A small network was shown many inputs. Here are its activations along a few directions, one row for each input.
Each table varies a few parts of the input and shows all the possible inputs, shuffled.
A made-up example of a description, with smaller parts first: one of 5 places around a ring, together with either a single point or one of 11 places along a line or (one of 3 separate values, together with one of 4 places along a line).
Shared parts are said once, and a part with two or three values counts as separate values.

Other details of the inputs vary at random and push rows far along two fixed directions, the same in every table; ignore that.

A family of inputs:
R1: [ 17  19  -7 -11   2   5   4  -2  11   7  -3  16   1  -6]
R2: [ -1  17  -1 -17   3   7   4   6  11  -4  -3  -3  -6  -9]
R3: [-10 -37  18  50   3 -42  -4 -11 -23  -6   9 -18   8   0]
R4: [  0   8  -8 -22  11  10   4   9   7  -1   8  11   0   4]
R5: [-14  -3  15   1 -19 -11  -2 -18 -29  -4  18  -8   2  28]
R6: [-15 -42 -25  80  31   9 -36  13  33   8 -25 -13  25 -90]
R7: [ -4 -40  23  45 -14 -22  -7 -16 -27  -3  -5 -24  11 -13]
R8: [ -6  11  -3 -19   4   3  -3  19  14 -13   5   4   2   4]
R9: [ 16   7 -11 -16   0  15   1   9  12   5  -6  15  -6   5]
R10: [ -2  19  -2 -20   4   6   5   8  10  -5  -4  -3 -10  -2]
R11: [ -5   1   7   7  -9 -20   9 -25 -27   8   4  -9 -14  33]
R12: [  1  -4   4  11 -10 -22   2 -20 -25   7  16   6  -4  41]
R13: [  8  20  -3 -20  -1  12   6  -4   5   7  -2  12   1  -6]
R14: [  9 -17   6  26  -2 -24  -5 -15 -17   5  10   8  12   9]
R15: [ 31 -40   1  64  27 -21 -12  15  26   4  -7  22  47 -86]
R16: [ -3 -12   6   5 -13  -9   6 -16 -25   6   2 -11 -16  39]
R17: [  8  18  -6 -18   4   9   7  -1   9   5  -3  10  -3  -3]
R18: [ -1  20   1 -21  -2  11   4   3   8  -2  -1   1  -2 -10]
R19: [ -9 -13   9  -1 -15  -4   3 -17 -31   1   1 -16 -12  33]
R20: [-11  -7  10   1 -11 -11   2 -22 -31   1  16  -6   1  32]
R21: [ 11   0  -6  -1  13   3  -1   8  14   2   6  17  12 -14]
R22: [ -5  19  -1 -19   0   4   2  12  13 -10  -7  -5  -6  -3]
R23: [  1  -2  -1  -8   1  13  -3  23  22 -11 -12  -5   1 -18]
R24: [ 15  22  -6 -16  -4  10   5  -4   7   8  -2  19   4  -6]
R25: [ 16   7 -12 -13   3  14   5  11  16   6  -4  15 -11   8]
R26: [ -8  -1  12   3 -12 -12   7 -28 -31   3   3 -14  -7  22]
R27: [ -1   8  -9 -16  14   7   7  11  10   0  10  10  -4   5]
R28: [ 13  14 -10 -15   4   8   0   4  12   4  10  24   7   5]
R29: [ 14  20 -11 -11   7   3   9   2  13   7  -2  16  -9   2]
R30: [  0   6  -3 -21  -2  19   1  14  13  -6  -4  -4 -10   1]
R31: [  2  -4  -5  -3  10   8   2  21  19  -6  -8  -5 -12 -11]
R32: [ -5   5  -4 -17   0  12   2  23  18 -11  -8  -7 -14   5]
R33: [ -4  -2  11   1 -16 -10  -1 -23 -31   6  16   3   7  32]
R34: [  9   3  -7 -19   1  19   3   8  11   4  -5   7  -4   1]
R35: [ 13   0  -4  -9   2  19   0  11  13   5  -7  11   5 -18]
R36: [  9   5  -8 -21   2  17   4  10  10   3  -6   8  -9   6]
R37: [ 20  -1  -5  -1  -2  14  -3   7  11   7  -8  16   9 -17]
R38: [ -3  13  -2 -20   4   9   0  11  11  -7  11   6   0   5]
R39: [-16  -2  17   0 -20 -12  -5 -12 -24  -8  13  -9   8  24]
R40: [  6  11  -9 -19   9   7   2   8   9   3   8  17   2   8]
R41: [-43 -10 -15  41  -4   0 -29 -26 -20  11  10 -17   4  10]
R42: [  0  17  -8 -20  10   8  12   4   9   2  -3   2 -14   0]
R43: [ -7  14  -4 -18   5   3   1  21  17 -11   7   3  -4  10]
R44: [ 16   9  -8 -17  -3  19   1   6  11   5  -4  15  -4   6]
R45: [ -1 -45  15  49   0 -28   0 -13 -26   2  -6 -23   1  -5]
R46: [  5  11 -11 -17  12   6   6  10  13   3  10  17  -4  12]
R47: [  3   6  -3 -24  -4  26   4   6   5   2  -3   4  -3  -3]
R48: [ -4   8  -3 -23  -5  15  -2  21  14 -11  -9  -6  -9   7]
R49: [-23 -28  32  38 -28 -45  -7 -35 -56  -9  16 -28   6  43]
R50: [ 14 -49  13  62  17 -14 -14  24  26 -11 -24  -8  36 -90]
R51: [-34  30 -34  -6   5  31 -20  -7  15  14  -5  -7 -12  -7]
R52: [ -5  17  -3 -14   5   0   5  16  17  -9  -6  -6 -10  -5]
R53: [ 18 -50   4  60  30 -17 -11  30  30  -8 -23  -9  24 -86]
R54: [ -4  17   1 -16  -1   5   2  10  15  -9  -7  -5  -2  -9]
R55: [ -3  10  -4 -17   9   5  -1  15  12  -7   7   6  -1   2]
R56: [ -5  21   3 -21  -7  10   2   6  10  -7  -5  -1   1  -9]
R57: [  2  13  -6 -18   9   7   8   3   7   1  -4   2  -6  -7]
R58: [  9  15  -7 -15   8   5   7   2  10   4  -4   9  -5  -5]
R59: [ -7 -28  17  22 -17 -15   0 -25 -38   3   0 -22  -2  21]
R60: [-10  -5  12   0 -14  -7   0 -22 -32   2  17  -2   6  26]
R61: [  4   4   6   6 -16 -19   4 -29 -29   8   3  -1  -6  32]
R62: [-10   2  14  -2 -18  -7   6 -29 -33   5   4 -11  -2  20]
R63: [ -8 -27  20  50  -1 -42   1 -20 -24  -3  -2 -26  -2  -5]
Description of these inputs: one of 3 separate values, together with either a single point or (one of 4 places along a line, together with one of 5 places along a line).
Q: Changing only the choice among 3 separate values turns R18 into R7. The same change can be made to R2. Which row results?
A: R30
Q: Change only the choice among 3 separate values in R36. List by row number the other rows that result.
A: R40, R58

A family of inputs:
R64: [ 44 -29  18  30  13 -48  12   1  -5   3  18  36  39 -25]
R65: [  3 -29   2  38  24 -14   7   6   5   1  -6 -11  -4 -35]
R66: [ 19   7 -19 -10  16  40  -6  41  55  -2 -23  22  21 -72]
R67: [ -1 -31  -1  37  13  -9 -17  -3   0   1   6   1  28 -35]
R68: [ -2   0  10  20 -21  -5  -8 -18  -4  -1  -9  -8   4  -9]
R69: [-19  32   9 -47 -22   5  11 -13 -19  -8  -3 -18 -22  51]
R70: [-11  15   8 -51 -20  22   7  -3 -16  -9   0 -16 -21  42]
R71: [ 17  -6 -25  -7  25  23   2  52  54  -5 -19  16  -2 -43]
R72: [  2 -24   4  54  -6 -26 -15 -22 -18  13  -9 -11  -1  -4]
R73: [-15 -18   7  37   7 -19  -7 -22 -12   9  15  -6  22 -16]
R74: [-14  18   1 -11  -8  -6  -5   8   0 -14  15  -3 -11  28]
R75: [-12 -19   7  18  -2 -13  -4  10  -1 -12   9  -8  11  10]
R76: [-19 -17  23  32 -25 -18   1 -45 -54   8   5 -24   0  12]
R77: [-12 -40  21  38   7 -27 -13  -5 -20 -11   9 -16  12  -1]
R78: [-10 -16  29  31 -29 -31  -1 -18 -34  -9  -4 -34  -5  19]
R79: [-17  28   6 -48 -16  16  17  -6 -13  -6   8 -14 -25  31]
R80: [ 13  10 -30  -5  34  31   5  21  45  17  -9  21  -1 -53]
R81: [ -9  34 -13 -19  -7  15 -12   2  14  -1  13  15  -2  15]
R82: [ 20   3 -20 -15  23  43  -7  36  48  -3 -19  18  19 -78]
R83: [ -8 -32   7  44 -21 -20 -11 -31 -43  14  -3 -15  -2  30]
R84: [ -9  36 -23 -29  13  15  -7   8  18   0   6  18   6  -4]
R85: [-15  18  -5 -25  14   8   5  15   9  -7  19   2  -6   5]
R86: [  3 -35  11  53   0 -36  -9  -9  -8  -1 -11 -20  -8  -8]
R87: [-14 -27  13  46   7 -46  -6 -11 -17 -13   5 -22  19  -9]
R88: [ 59 -36  17  45  20 -34  20  -7  -4  10  -5  30  20 -23]
R89: [ 23 -10 -25 -10  43  33   0  51  64  -5 -20  17   0 -61]
R90: [ -8  33  -4 -30 -11  18   2  -7  -3   5  -9   1  -5   6]
R91: [  8  10 -20 -15  29   8   7  25  41  -1 -18   6  -9 -24]
R92: [ -5  34 -25 -60 -11  44   2  -7  -6  13   6   7 -29  54]
R93: [-11 -16   5  39  -8 -30  -6 -41 -42  16  -8 -17  -5  23]
R94: [-13  34   0 -66 -30  33   9  12  -2  -8   0  -7 -24  52]
R95: [ 33  30  25 -63 -35  -5  31 -25 -34   5  17  23  -9  67]
R96: [-18  41 -16 -51 -18  35  -3   4   2   1  19  16  -7  53]
Q: Describe the family of inputs behind these rows.
A: one of 3 separate values, together with either a single point or (one of 2 separate values, together with one of 5 places around a ring)
Q: Changing only the choice among 3 separate values turns R72 into R68. The same change can be made to R93. Which row results?
A: R90
Q: Which other rows agree with R77 in the choice among 3 separate values? List them by row number.
A: R64, R67, R73, R74, R75, R81, R84, R85, R87, R96

A family of inputs:
R97: [  2  10  -3 -13 -23  25 -10  -5  -3   4  -5   8  10   1]
R98: [ 19  -3 -16  -1  20  36 -12  33  52   1 -17  23  29 -75]
R99: [  5  21 -30  -7  47  28  -6  34  61   4  -4  25  21 -79]
R100: [-17  20   5 -16   3 -14   7   4   0 -12   7 -12 -11  16]
R101: [ -6   2 -17  -8   1  22   0 -14  -8  18   3   2 -14  19]
R102: [-14 -10  25  22 -10 -29  10 -30 -37  -3  -2 -28  -7   4]
R103: [-15  20   7  -7  -3 -20   2   2   1 -15   7 -12 -12  24]
R104: [-20   5  -5 -15  -3  13 -13   8   0  -7  18   6   9  17]
R105: [  5  27 -33   1  42  17 -15  44  73  -4  -1  30  22 -68]
R106: [  8   0  -1  -9  -9   8  11  -3  -4   5 -18  -9 -25  20]
R107: [ 13   1   0  -9 -14   8   8  -4  -4   5 -23  -9 -26  18]
R108: [  3 -51  12  54  18 -30   3   0  -9  -1 -12 -24   0 -25]
R109: [-17  24  -8 -15   0  12   0 -21  -9  11   9   3  -3   2]
R110: [-17   1  -1 -14  -4  17  -8  -3  -9  -2  15   1   8  12]
R111: [ -4   2  -6  -7   1  -6   2  17  11  -7   0  -7 -24  32]
R112: [ -8  -1  12 -27  -5   7   4  13  -3 -14   5 -12  -4   9]
R113: [ 33 -18  35  35  -8 -71  20 -45 -50   8  24  19  24  20]
R114: [-15   8  -7 -12  -7  12 -17  13   9  -9  17  10   9  18]
R115: [ 12  23 -20   0   9  19  -9   6  31  11 -15  19  15 -55]
R116: [ -8  -4  -5  -7   6  -4   6  12   3  -6   0 -10 -22  26]
R117: [ 54 -50  22  50   9 -57  17 -28 -34  14  12  24  16  11]
R118: [ -7  29  -9 -10  -9  12  -3 -21  -7  13   0   5   0   6]
R119: [-11   3   7 -27  -5   4   3  24   6 -21   8  -8  -3  16]
R120: [  3 -11  23  34 -18 -32   4 -27 -23  -1 -18 -25   1 -11]
R121: [  5   2  14 -24 -17  13   4   8   0  -9 -11  -8  -4   4]
R122: [ 50 -57  40  55   5 -55  12  -3 -18  -1  11  27  51 -34]
R123: [  8   9 -18  -2 -13  22  -4 -15  -5  20 -11   7 -13  20]
R124: [ -9 -46  -6  67  17 -26 -17  -8  -8   7   1  -6  14 -16]
R125: [-15  22   4 -25   2  -5  13  -1  -5  -8   4 -12 -13  10]
R126: [  2   5 -17  -3  -7  21  -3 -14  -6  18  -6   6 -12  18]
R127: [ -1  -3   0 -14  -2   9  14  -3  -9   4  -9 -12 -27  20]
R128: [ 17 -28  15  56  16 -31  -1   3  13  -4 -27 -12  21 -80]
R129: [-12   3 -20  -7   6  18  -2  -7  -5  13   9   3 -12  24]
R130: [ 10   5  12 -25 -25  15   4   8   0 -10 -15  -6  -4   4]
R131: [ -7   5   8 -20  -9   0  -3  26  10 -23   8  -5  -3  19]
R132: [-23  25 -12  -8   6  -1  -9  -9  -3   3  18   3   1  17]
R133: [-12   4 -21   5   2   5 -13   3   6   6  11   8 -11  31]
R134: [ -4   3  13 -34 -10  18  10   9  -5 -11  -1 -11  -8   8]
R135: [ -9   0   1 -13  -7  22  -8  -6  -9   3   8   2   9  -1]
Q: Changing only one part turns R125 into R112. The same change can be made to R105. Which row results?
A: R114
Q: Describe the family of inputs behind these rows.
A: one of 3 separate values, together with either a single point or (one of 2 separate values, together with one of 6 places along a line)
Q: Which other rows agree with R123 in the choice among 3 separate values? List them by row number.
A: R101, R106, R107, R108, R111, R116, R117, R124, R126, R127, R129, R133
Q: Change only the choice among 3 separate values in R123. List by row number the other rows that result.
A: R97, R115

A family of inputs:
R136: [  1  25   4 -43 -22  21   7  -8 -13   1   6   5  -7  33]
R137: [ -9 -12  23  22 -17 -28  -5 -24 -32  -4  14  -8  16  16]
R138: [  5 -37  18  52  16 -49   0   2  -6  -8   7  -6  20 -24]
R139: [ -1  29  -9 -39 -20  17   8 -25 -21  13   4   5 -26  59]
R140: [ 27  21 -32 -28  27  43   0  34  52  11 -10  34   4 -38]
R141: [  2 -34   4  61  13 -32 -11 -14 -11   6   7   4  24 -25]
R142: [ -1  29   3 -58 -24  12  20  -9 -19   1   6   0 -34  73]
R143: [ 21  19  -7 -30   9  26   7  23  34   0 -11  16   5 -40]
R144: [ 14  30 -30 -25  36  26   0  34  55   4   6  36  10 -39]
R145: [ -1   4   9  -9 -15   0   0  -7 -10  -3   6   4   9  10]
R146: [ 12 -25  21  37  -8 -25   3 -15 -17   1 -14 -12  12 -33]
R147: [-14 -11 -25  12  38  24 -18  60  66 -17 -27 -15  -1 -77]
R148: [-10  -9  22  24 -13 -34  -1 -25 -33  -4  15  -9  17  12]
R149: [ -6 -23   9  35 -13 -22  -7 -33 -40  10  12  -4   5  28]
R150: [  2  30  -8 -37 -20  16  11 -25 -20  15   0   4 -27  55]
R151: [ -2  17   1 -42 -12   8  10   2 -11  -5  14   5 -18  56]
R152: [ 17   1   5  -8   4  -2  15   7   7  -2 -12   1 -12  -1]
R153: [-28  29 -27 -31  17  55 -18  42  58 -13 -19 -10  -1 -58]
R154: [-40 -41  -7  78   6 -13 -28 -16 -12   4 -15 -41   6 -33]
R155: [ 18 -51  18  52   7 -33   0   3  -7  -2  -8  -9  14 -28]
R156: [ -7  10   8 -24 -12 -11   6  -6 -20  -9  21  -1 -13  55]
Q: Describe the family of inputs behind these rows.
A: one of 3 separate values, together with either a single point or one of 6 places along a line
Q: Which other rows agree with R147 in the choice among 3 separate values? List them by row number.
A: R138, R142, R151, R152, R155, R156
Q: Which other rows agree with R141 in the choice among 3 separate values? List them by row number.
A: R139, R140, R144, R149, R150, R154

A family of inputs:
R157: [-18  13  13 -24 -17  -5  11 -11 -22  -7   4 -22 -25  39]
R158: [  0 -42  17  50   8 -36   0   3  -3  -6 -14 -25   4 -31]
R159: [-17   0  13 -21 -24   4   7  -5 -24  -6   4 -20 -19  47]
R160: [-29  22  -3 -30 -31   5  -2 -20 -36   2  25  -6 -16  83]
R161: [ -1 -10   7   4  -4   0   1   7  -2  -9  -5 -16 -11  16]
R162: [ -6  41 -24 -41  14  32  -4  28  40  -6   6  24   6 -17]
R163: [ 31 -50  25  65  11 -57   4 -20 -20   3  16  14  39 -25]
R164: [-18  27  -7 -29 -26   7   4 -37 -38  11   7 -12 -34  73]
R165: [ 46 -38  18  57   8 -35   9 -16 -15  17  -7  17  29 -38]
R166: [ -7 -29   4  54  19 -34 -10  -1  -6   3   3  -9  16 -26]
R167: [  2 -38  21  49   3 -20  -7   4  -3 -15 -12 -21  20 -41]
R168: [-21  15  11 -10 -36  -2  -5 -43 -49  11   7 -18 -15  55]
R169: [ -7  23 -14 -28   4  24  -9  14  18  -7  11  14   5   2]
R170: [ -5  25 -16 -19  23  15  -2  19  33   1   9  14  -1 -22]
R171: [  7  18 -23 -25  10  43  -1  19  29   4  -9  17   3 -32]
R172: [  1 -47   7  57   1 -23 -14 -23 -20  12 -11 -14   6 -19]
R173: [  5  11  -4 -20  13  17   3  34  42 -12 -14   1   9 -47]
R174: [  1   1 -20  -3  27  15 -10  31  41  -2  -5  20   9 -24]
R175: [  7  47 -30 -44  17  43   3  23  50   6 -14  22 -10 -25]
R176: [ 20  -5  32 -19 -30 -35  22 -25 -47  -9  11   1 -10  61]
R177: [  9  14 -27 -23   9  41  -1  22  34   8 -10  20  -4 -27]
Q: Changing only one part turns R172 into R161. The same change can be made to R168. Which row results?
A: R173
Q: Describe the family of inputs behind these rows.
A: one of 3 separate values, together with either a single point or one of 6 places around a ring
Q: Change only the place on the ring of 6 in R160. List by row number the other rows that result.
A: R162, R166, R169, R170, R174
Q: Change only the choice among 3 separate values in R176. List by row number the other rows that result.
A: R163, R165
